Read these off the grid that follows.
1) Give the smallest entry in the last column.
2) Give the second entry on the diagonal from the top-right corner.
3) Give the entry in the top-right corner.
4) Give the entry just right of -60.8.
5) Give the third entry on the main diagonal.
6) Give the largest entry in the last column.
7) Give the entry in the top-left corner.
8) Give the bottom-left entry.
[[-121.4 -232.1    2.2   60.4   35.3]
 [ 134.4  192.8  -37.9 -162.0 -116.8]
 [ -77.4 -100.6  -86.9   86.5   96.6]
 [ -15.7   84.9  110.5   35.9  -18.1]
 [  96.5  203.8  -87.4  -60.8  -14.0]]
1) -116.8
2) -162.0
3) 35.3
4) -14.0
5) -86.9
6) 96.6
7) -121.4
8) 96.5

[[3.45, -7.74, 0.26, -5.93, -10.99, -2.80, 0.78],
 [-11.82, 8.31, -6.86, -7.74, 2.39, -12.28, -7.00],
 [4.55, -15.89, 4.79, -7.24, -13.32, 8.25, -18.53],
 [-10.94, 3.79, -15.86, -7.06, 8.66, -4.92, -0.52],
 [-10.38, -7.57, -16.25, -18.10, 3.21, -6.82, -12.78],
 [-2.21, 14.92, -7.38, 0.18, -7.74, -4.67, -2.66],
 [-8.28, -20.32, -1.40, -0.91, -4.89, -6.49, 13.37],
 [-2.19, -28.24, 19.39, -11.12, -13.97, -5.53, 8.60]]
The entry just right of -2.80 is 0.78
The largest entry in the last column: 13.37
The fifth entry in reading order is -10.99
The bottom-left entry -> -2.19
The top entry of the column that holds the smallest entry -> -7.74
Give the smallest entry in the last column.
Answer: -18.53
Give the 1st entry in reading order.
Answer: 3.45
Give the entry directly above -15.89.
Answer: 8.31
The entry just left of 3.21: -18.10
Give the smallest entry.
Answer: -28.24
Give the last entry of the smallest entry's row.
Answer: 8.60
The 5th entry from the end, reading row by row is 19.39
The entry directly below -4.67 is -6.49
Give the entry directly above -16.25.
Answer: -15.86
Give the entry just right of -20.32.
Answer: -1.40
The largest entry in the first column: 4.55
The entry directly above -7.38: -16.25
The entry just right of -6.86 is -7.74
Give the entry just left of 8.60.
Answer: -5.53
Give the smallest entry in the first column.
Answer: -11.82
The entry directly above -10.38 is -10.94
The second largest entry: 14.92
Give the top entry of the column that holds the largest entry.
Answer: 0.26
The third entry on the main diagonal -> 4.79
Give the second smallest entry.
Answer: -20.32
Give the entry directly below 8.25.
Answer: -4.92
The entry directly above 3.79 is -15.89
The second entry on the diagonal from the top-right corner: -12.28
The 3rd entry on the diagonal from the top-right corner: -13.32
Give the entry just left of 0.18.
Answer: -7.38

A =
[[-21.958  -5.479  17.079  11.113 -10.255]
 [ 22.703 -23.946  -8.966  -2.669   6.263]
 [ 15.629 -15.344 -11.178 -21.790  -5.916]
 [ -8.282   7.989  -1.664  -4.320  17.628]
 [  9.658  12.201 -20.670  19.082 -20.038]
 [ 18.595   3.091   5.817   5.513  15.657]]
The first entry, reading row by row is -21.958
Give the entry directly below the largest entry.
15.629
Give the fourth-last entry, reading row by row.
3.091
The bottom-left entry is 18.595
The entry directly below -10.255: 6.263
The first entry in the row that holds the largest entry: 22.703
The entry just left of -4.320: -1.664
The entry just right of 9.658: 12.201
The last entry, reading row by row: 15.657
The entry just left of 17.079 -> -5.479
The entry directly above 19.082 -> -4.320
The entry directly above 12.201: 7.989
Give the third-last entry, reading row by row.
5.817
The second entry on the main diagonal is -23.946
The smallest entry in the last column -> -20.038
Give the largest entry in the last column.
17.628
Give the 3rd smallest entry.
-21.790
The top-right entry is -10.255
The second largest entry -> 19.082
Give the fourth entry in reading order.
11.113
Give the entry directly below the smallest entry.
-15.344

[[ -12.9   94.7  180.8  157.3   45.7]
 [ 186.2   91.4   89.3   90.1   63.3]
 [-129.2  144.7  222.6  167.6  139.8]
 [  35.8   88.8   43.0   48.5  146.4]]
The fourth entry in reading order -> 157.3
The entry directly above 186.2?
A: -12.9
The bottom-right entry?
A: 146.4
The entry directly below 222.6?
A: 43.0
The first entry in the row that holds the largest entry?
A: -129.2
The entry directly below the smallest entry?
A: 35.8
The entry directly above -129.2?
A: 186.2
The last entry in the row that holds the largest entry?
A: 139.8
The top-right entry?
A: 45.7
The entry directly below 89.3 is 222.6
The 4th entry from the end, reading row by row?
A: 88.8
The entry directly above 139.8 -> 63.3
The second entry on the diagonal from the top-right corner: 90.1
The entry just right of the largest entry?
A: 167.6
The second-last entry, reading row by row: 48.5

M = [-106.6  -19.8   65.1  103.8]
The entry just right of -106.6 -> -19.8
Which number is the entry just right of -19.8? 65.1
